A small network was shown many inputs. Here are its activations along a few directions, one row for each input.
In each table, some parts of the input vary, and every possible input appears once, in random order.
A made-up example of a description, with smaller parts first: one of 8 places around a ring, together with either a single point or one of 11 places along a line or (one of 2 separate values, together with one of 6 places along a line).
Shared parts are said once, and a part with two or three values counts as separate values.

Rows:
row 1: [  1.0 -11.3  24.3   0.9 -14.8  22.0   5.0   2.7  -8.5  -0.8  -5.0]
row 2: [ -1.6 -13.8  22.0  -6.5 -14.6  18.7   8.4  -9.0 -14.4 -10.6  -9.1]
row 3: [ -4.3 -20.1  15.3 -20.8 -15.0  10.8  12.4 -29.3 -26.8 -30.1 -20.7]
row 4: [ -8.0   0.6 -15.3  -5.3  14.8 -28.0   3.9 -21.5  11.1  -6.6   0.5]
row 5: [  3.6  10.9 -10.7  17.3  13.8 -16.1  -2.5  11.2  30.9  22.1   9.4]
row 6: [-10.9  -3.6 -18.6 -13.1  14.4 -31.8   4.7 -30.9   4.5 -16.0  -4.6]
row 7: [  4.4  -8.8  25.7   8.8 -15.7  24.6   0.6  15.7  -3.1   8.6  -2.6]
row 8: [ 24.4  50.4 -38.0  20.6   1.8  29.0 -46.3  92.8 -15.5  38.1  33.8]
row 9: [ -4.5   4.4 -12.6   2.1  15.2 -24.0   2.5 -11.5  17.8   3.0   4.8]
row 10: [ -3.4 -16.7  18.9 -13.6 -14.8  14.9  10.9 -19.6 -20.5 -20.3 -14.5]
row 11: [ -0.6   7.8 -11.0   9.5  15.0 -20.0   0.3  -0.7  24.5  12.6   7.9]
- Describe the family of inputs behind these rows. => either a single point or (one of 2 separate values, together with one of 5 places along a line)
- Change only the choice among 2 separate values in row 10. List by row number the other rows that result. => row 4
- Change only the choice among 2 separate values in row 1. List by row number the other rows that result. => row 11

Rows:
row 12: [  7.0   7.9  -5.0 -11.4 -19.0  34.8 -17.6  29.0 -44.9 -10.1  -1.0]
row 13: [ 13.3   1.0   1.9 -15.8 -28.5  44.9  -9.8  21.4 -51.5 -19.4 -15.1]
row 14: [ 12.4  -6.9  36.6  12.9 -24.7  44.3   5.0  22.8  -7.1  12.1  -4.3]
row 15: [  6.8  25.2 -21.4  41.2  33.7 -40.4  -6.4  26.7  73.5  51.5  23.4]
row 16: [ -9.9 -15.8  30.6  19.7   3.2  -8.8  10.2  -3.9  36.2  21.3   7.1]
row 17: [ 3.3  3.6 24.5 18.2 -9.7 28.7 -6.5 35.7  5.3 26.4 17.9]
row 18: [ -3.7 -23.0  39.0  15.9  -6.9   2.0  17.7 -12.3  27.3  11.9  -7.9]
row 19: [ -8.5   2.6 -15.7 -20.4   5.2 -10.8  -6.3 -14.1 -26.4 -23.1   2.0]
row 20: [ -6.9 -19.5  35.1  17.9  -1.9  -3.3  14.0  -8.3  31.5  16.5  -0.6]
row 21: [  1.3  -7.5  -4.7 -27.7  -9.2   5.4   4.7 -24.8 -37.0 -36.7 -19.4]
row 22: [ -2.2  -4.1  -7.9 -25.2  -4.4   0.1   1.1 -21.5 -33.8 -32.4 -12.6]
row 23: [  3.4 -29.7  45.1  11.5 -16.8  12.4  24.8 -19.1  19.9   3.3 -21.4]
row 24: [-24.0 -13.6  -9.3 -12.6  21.0 -45.3  15.7 -52.4  20.5 -16.0  -0.7]
row 25: [ -6.1  29.6 -63.6  10.1  49.6 -77.5   0.0 -21.4  56.1  13.8  14.4]
row 26: [  4.3  11.4  -9.2  -9.4 -14.2  29.5 -21.6  33.4 -41.0  -5.2   6.5]
row 27: [  1.9  15.0 -14.2  -7.5  -9.4  24.1 -25.7  38.1 -36.5   0.0  14.4]
row 28: [ 10.1   4.4  -1.3 -13.5 -23.8  39.9 -13.7  25.1 -48.4 -14.9  -8.2]
row 29: [  7.0  47.3 -76.9   4.0  40.8 -50.2 -27.8  21.8  14.5  13.3  25.3]
row 30: [ 15.8 -10.4  39.5  10.9 -29.5  49.3   8.6  19.2 -10.5   7.6 -11.0]
row 31: [-10.6 -27.3   6.1 -22.7   1.7 -23.3  29.8 -66.5   4.7 -33.6 -29.1]
row 32: [-21.0 -17.3  -4.6 -15.0  16.2 -39.7  19.3 -56.6  16.0 -20.7  -8.3]
row 33: [-11.2   6.1 -20.6 -18.1  10.1 -16.4 -10.0  -9.7 -22.0 -18.1   9.8]
row 34: [ 19.9  41.8 -28.8  39.4  22.4  -3.3 -25.5  67.5  43.0  57.8  34.0]
row 35: [-14.3 -24.1   3.0 -20.1   6.6 -28.7  26.3 -63.5   8.2 -29.4 -22.5]
row 36: [  9.1  -3.5  33.1  14.8 -19.8  39.2   1.2  26.7  -3.4  16.7   2.7]
row 37: [-17.8 -20.7  -0.5 -17.5  11.4 -34.2  22.8 -60.3  11.9 -25.2 -15.6]
row 38: [ 20.3  54.6 -70.6  12.6  21.9  -8.8 -46.5  69.9   0.0  31.3  30.5]
row 39: [  6.0   0.0  29.1  16.6 -14.8  34.0  -2.6  31.0   0.7  21.5  10.1]
row 40: [ -0.2 -26.4  42.2  13.8 -11.9   7.2  21.3 -15.8  23.4   7.5 -14.8]
row 41: [ -5.5  -0.8 -11.6 -22.7   0.4  -5.3  -2.6 -18.0 -30.3 -27.8  -5.5]
- Changing only one part turns row 15 into row 25. The same change can be made to row 23. Which row results? => row 31
- Describe the family of inputs behind these rows. => one of 5 places around a ring, together with either a single point or one of 5 places along a line
- Change only the place on the line of 5 in row 37. List by row number the other rows that result. => row 24, row 31, row 32, row 35
- A walk changes only the place on the line of 5. It starts at row 33 and steps to row 19. List the rest of the walk in order. => row 41, row 22, row 21

Rows:
row 42: [ -3.3  10.1 -27.3  -1.4  19.3 -31.8  -4.0  -9.0  13.2  -0.5   4.6]
row 43: [ -6.4   5.0 -20.0  -3.0  18.9 -31.7   2.5 -18.9  15.6  -3.1   3.3]
row 44: [ -9.3  -0.9 -13.0  -3.8  17.8 -32.4   8.2 -27.7  18.5  -5.2   0.8]
row 45: [ -0.7 -20.6  31.4  -8.7 -21.1  25.3  12.9 -14.1 -19.4 -15.7 -15.8]
row 46: [  2.1  -8.9  17.2  -8.9 -18.8  28.0   1.6   2.4 -26.4 -11.9  -8.4]
row 47: [ 18.5  49.9 -48.4  32.1  25.6 -12.6 -33.0  67.5  31.9  49.9  35.1]
row 48: [ -1.6 -27.6  38.3  -7.9 -22.6  23.2  17.3 -20.8 -15.0 -17.0 -21.1]
row 49: [ 22.6  34.7  -6.3  26.3 -11.2  46.0 -37.7  91.8 -13.9  41.6  29.7]
row 50: [-12.0  -7.7  -6.3  -4.0  16.1 -33.7  13.0 -35.3  21.9  -6.9  -2.8]
row 51: [  0.5 -14.3  24.4  -9.0 -19.8  26.9   7.7  -6.4 -23.2 -14.1 -11.6]
row 52: [  4.1  -4.4   9.7  -8.1 -18.3  28.3  -5.5  12.3 -29.1  -9.1  -6.3]
row 53: [-14.5 -15.1   0.4  -3.6  14.1 -35.5  17.0 -41.9  25.8  -8.1  -7.5]
- Describe the family of inputs behind these rows. => one of 2 separate values, together with either a single point or one of 5 places along a line
- Changing only the choice among 2 separate values turns row 53 into row 48. The same change can be made to row 44. Which row results? => row 51
- Change only the choice among 2 separate values in row 47. List by row number the other rows that result. => row 49
